A small network was shown many inputs. Here are its activations along a few directions, one row for each input.
Each table varies a few parts of the input and shows all the possible inputs, shuffled.
Descriptions start from the smaller parts, as in this example, which fits no table here: ring(8) and (point or ring(11) or (values(2) and line(6))).
Shared parts are said once, and a part with two or three values counts as separate values.
(in the rows, 128 means zero)

Other details of the inputs shift rows strongly along three fixed directions, in all tables alike. That doesn't count.

Table:
x1: [ 79  96 106 116 172 173 144 141 125 147 154]
x2: [178 133 157 171  74  73 105 128 137 120 113]
x3: [106 130  88 106 165 180 139 128 123  95 146]
x4: [136 130 147  66 128 151 136 128 108 141 123]
x5: [104  90 118 134 172 150 130 104 121 141 132]
x6: [113 148 157 157  94  42 161 153 154 156 122]
x7: [119 129 140  67 131  89 171 146 157 170 121]
x8: [172 118 151  91 109 131 119 112 109 148 132]
x9: [121 150 141 188 149 114 109 156 129 112 133]
x10: [151  89 130  97 112 118 142  93 129 163 109]
x11: [125  98 119  82 122 140 169 121 119 163 128]
x12: [159 119 121 237 106 124  64 100 129 110 129]
x13: [ 98 130 117 105 170 179 146 159 121  91 131]
x14: [136  91 125  84 131 133 159 103 132 147 118]
x15: [ 96 155 130 165 150 144 134 168 139  92 119]
x16: [151  89  98 174 114 164  66  65 102 105 134]
x17: [124 129  92 127 146 171 116 111 114 120 133]
x18: [ 88 173 145 174 143 109 118 189 154 111 122]
x19: [ 75 116 117 122 171 177 166 140 133 142 151]
x20: [153 114 140 106  94 105  94  87  94 139 113]
x21: [156 127 122  80 139 128 133 114 100 145 144]
x22: [140 133 113  75 131 127 129 105 100 142 136]
x23: [142 146 154 163  69  61  81 123 141 133 107]
x24: [145 191 156 128 103  65 166 189 160 135 109]
x25: [110 151 127 173 158 140 137 176 149  84 137]
x26: [ 82 152 141 183 152 111 153 151 179 131 124]
x27: [ 81 176 119 163 148 134 143 167 150  89 117]
x28: [133  48 115 186 112 161  92  72 107 128 136]
x29: [145 155 147  65 127 101 152 171 133 151 132]
x30: [166 124 131 109  86 117  99  78 114 145 130]
x31: [ 96 126 103 102 163 184 136 133 117  90 131]
x32: [118 138 150 201 125 106  85 137 122 109 116]
x33: [122 162 116 184 144 126 132 154 151  97 138]
x34: [ 98 139 120 119 154 177 119 122 116 116 131]
x35: [156 146 132  85 117 101 132 138 131 151 141]
x36: [165 158 150 147  91  83 119 123 144 139 132]
x37: [137 160 145  67 114 111 165 162 127 140 104]
x38: [130 124 101 124 161 169 135 132 125  98 151]
x39: [163 116 123 104  90 107  87  90 114 149 132]
x40: [139 150 132  84 100 111 141 129 122 137 103]
x41: [133  42 115 183 111 158  91  74 111 118 140]
x42: [136  85 125  80 130 130 159 105 136 137 122]
Each input here is: line(6) and (values(2) or ring(5)).
Q: Changing only the line(6) part turns x1 into x28. The same change can be made to x7. Which row results?
A: x14
Q: Changing only the line(6) part turns x30 into x3. The same change can be made to x26. Which row results?
A: x42
Q: Which other rows agree with x6 in the line(6) part? List them by row number.
A: x5, x9, x20, x21, x22, x32
Q: Start at x12 and move only the ring(5) part, one step at a time. The first step leads to x17. Which rows follow, in order?
A: x40, x37, x24

Table:
x43: [112 156 127 158 135 145  95 154 123 113 135]
x44: [107 137 116 218 133 109 105 111 154 117 126]
x45: [153 108 140  46 110 125 169 107 119 153 103]
x46: [161 120 132 101  82  75 133  89 147 152 116]
x47: [151 122 136 131 124 144  75  96 100 120 126]
x48: [103 126 135 218 132 111  91 161 142 106 138]
x49: [114 208 154 155 121  72 124 185 162 117 109]
x50: [146 113 159  86 113 114 142 115 125 155 110]
x51: [151 129 131 116  75  76 142 105 136 158 126]
x52: [ 99 154  95 109 166 192 140 147 109  99 141]
x53: [147 114 134  81 100 104 130 112 122 178 136]
x54: [ 99 129 106 150 170 148 131 119 130 133 137]
x55: [121 197 151 135 107  85 136 175 144 121 127]
x56: [ 87 133 100 151 166 159 142 135 128 133 150]
x57: [141  68 120 116 109 174 118  86 112 127 125]
x58: [113 193 126  78 134 122 170 178 126 125 127]
x59: [144 116 126  92 104 105 150 131 120 128 130]
x60: [106 124 140 224 117 126 112 136 140 115 117]
x61: [160 117 158 121  78  67 120 128 123 142 129]
x62: [145 110 140  85 105 120 153 111 140 136 104]
x63: [101 113 100 107 176 166 147 139 132  96 137]
x64: [ 90 114  92 105 174 182 158 153 128  96 151]
x65: [107 123 134 222 112 128 116 131 147 106 116]
x66: [144 145 105 143 178 180 151 159 134 116 165]
x67: [152 152 125  44 115 126 146 123 123 123 114]
x68: [100 120 126 138 167 166 144 134 126 123 117]
x69: [137  73 136 105 124 174 115  96  96 147 133]
x70: [127  84 106  95 152 174 128 116  86 125 147]
x71: [ 79 141 110 126 195 162 146 140 137 134 149]
x72: [202 109 131 198 122 130  81  94 130 120 140]
x73: [147 113 111  85 147 179 100  93  80 123 126]
x74: [129 198 141 147 107  77 136 157 153 107 105]
x75: [ 88 147 122 178 164 123 117 145 155 134 135]
x76: [155 121 157 122  98  65 112 133 134 141 114]
x77: [ 82 175 148  90 167 120 192 198 164 141 112]
x78: [163  74 145 172 106 110  62  81 106 123 127]
x79: [142 161 125  84  97 117 141 140 131 116 124]
x80: [143  80 118 118 145 151 105  96  93 122 131]
x81: [124 129 150  77 117 123 161 155 132 159 119]
x82: [126 152 144 130  99  72 145 138 149 160 136]
x83: [141  80 111 118 143 156 110  93 101 113 130]
x84: [136  95 112 199  91 118  86  81 140 125 137]
Q: What is each input in this table made of?
A: values(2) and (point or (values(4) and line(5)))
Q: Changing only the values(2) part turns x75 into x53. The same change can be made to x45. Which row results?
A: x65
Q: Changing only the values(2) part turns x74 into x52. The same change can be made to x78. Which row results?
A: x61
Q: Which other rows does x69 become when the values(2) part takes its other values? List them by row number.
A: x50
Q: Which other rows does x70 become when the values(4) part takes its other values? List them by row number.
A: x56, x58, x60
Q: Which other rows does x68 become when the values(4) part takes its other values? List them by row number.
A: x54, x73, x80

Table:
x85: [160  64 152 142 110 125 102  76 117 134 112]
x86: [115 113 110  42 141 165 151 121  82 126 133]
x87: [128 168 141  90 116 102 175 137 169 145 119]
x88: [121 126 121 204 135 157 102 126 112 100 115]
x89: [ 73 152 108 149 172 159 133 151 124  95 115]
x90: [117 165 123  84 112  92 164 143 164 147 116]
x91: [ 72 125 107 139 151 173 133 149 136 104 140]
x92: [147 166 162 148  61  52 143 148 133 127 110]
x93: [128 164 129  94 101 101 177 154 155 149 140]
x94: [135 124 125  39 135 143 139 145 104 123 139]
x95: [121 178 123  86 122  83 163 141 137 139 111]
x96: [148  67 104 115 101 161  83  60 102 140 147]
x97: [104 166 119 163 191 160 125 154 151  94 142]
x98: [ 68 115 114 154 174 149 147 163 137 105 142]
x99: [141  92 127 194 110  88  85  89 140 134 119]
x100: [ 91 102 124 207 152 129 103 132 144 104 116]
x101: [147 132 143 152  81 109 130 133 148 134 107]
x102: [203  91 123 123 104 142  76  80  97 139 133]
x103: [174 167 165 143  75  58 126 164 150 126 103]
x104: [125 145 104 137 156 159 142 128 114 124 131]
x105: [ 64 162 137 170 194 154 108 165 128 161 149]
x106: [152  95 146 199 114  97  96  83 144 131 122]
x107: [ 92 120 118 165 180 163 157 167 140 113 129]
x108: [124 103 115  48 129 184 161 127 107 140 143]
x109: [179  86 120 112  99 127  65  76  94 130 147]
x110: [132 103 134 185  82 112  75  96 141 119 103]
x111: [120 165 157 101 105  98 173 153 169 131 104]
x112: [187 117 131  77 100 119 115 108 103 144 148]
x113: [ 92 154  99 175 166 172 146 155 158 116 139]
x114: [126 136 136 120 163 163 121 140 128 100 126]
x115: [127 122 128 194 135 153  84 143 119  90 144]
x116: [130 144 136  99 122  82 186 158 148 153 143]
x117: [177  95 131 125 104 135  91  47  94 136 119]
x118: [ 83 147  94 143 168 157 133 136 115 106 148]
x119: [101 174 182  98 126  84 140 180 132 185 116]
x120: [132 132 136  52 141 153 163 116 104 129 111]
x121: [146 133 168 152  72  43 153 154 153 141 118]
x122: [151  47 111 121 121 141  92  64  95 144 149]
x123: [143 118  98  21 169 173 133 115 100 138 140]
x124: [145  89 103  46 169 174 174 115 105 162 142]
x125: [154 166 161 131  79  44 113 155 154 121  97]
x126: [101 147 110 241 142 141  98 130 127  95 147]
Q: What is each input in this table made of?
A: values(2) and (point or (line(4) and ring(5)))
Q: Changing only the values(2) part turns x91 into x96. The same change can be made to x89. Which row results?
A: x95
Q: Changing only the values(2) part turns x102 into x103. The same change can be made to x105. Which row results?
A: x119
Q: Which other rows does x99 become when the line(4) part takes its other values? List them by row number.
A: x90, x95, x123
Q: Which other rows does x99 become when the values(2) part takes its other values? List them by row number.
A: x100
Q: Which other rows does x109 become when the values(2) part takes its other values? List them by row number.
A: x94
Q: Start at x88 and move only the ring(5) part, one step at a time. The first step leads to x92. Which rows follow, in order?
A: x86, x89, x120
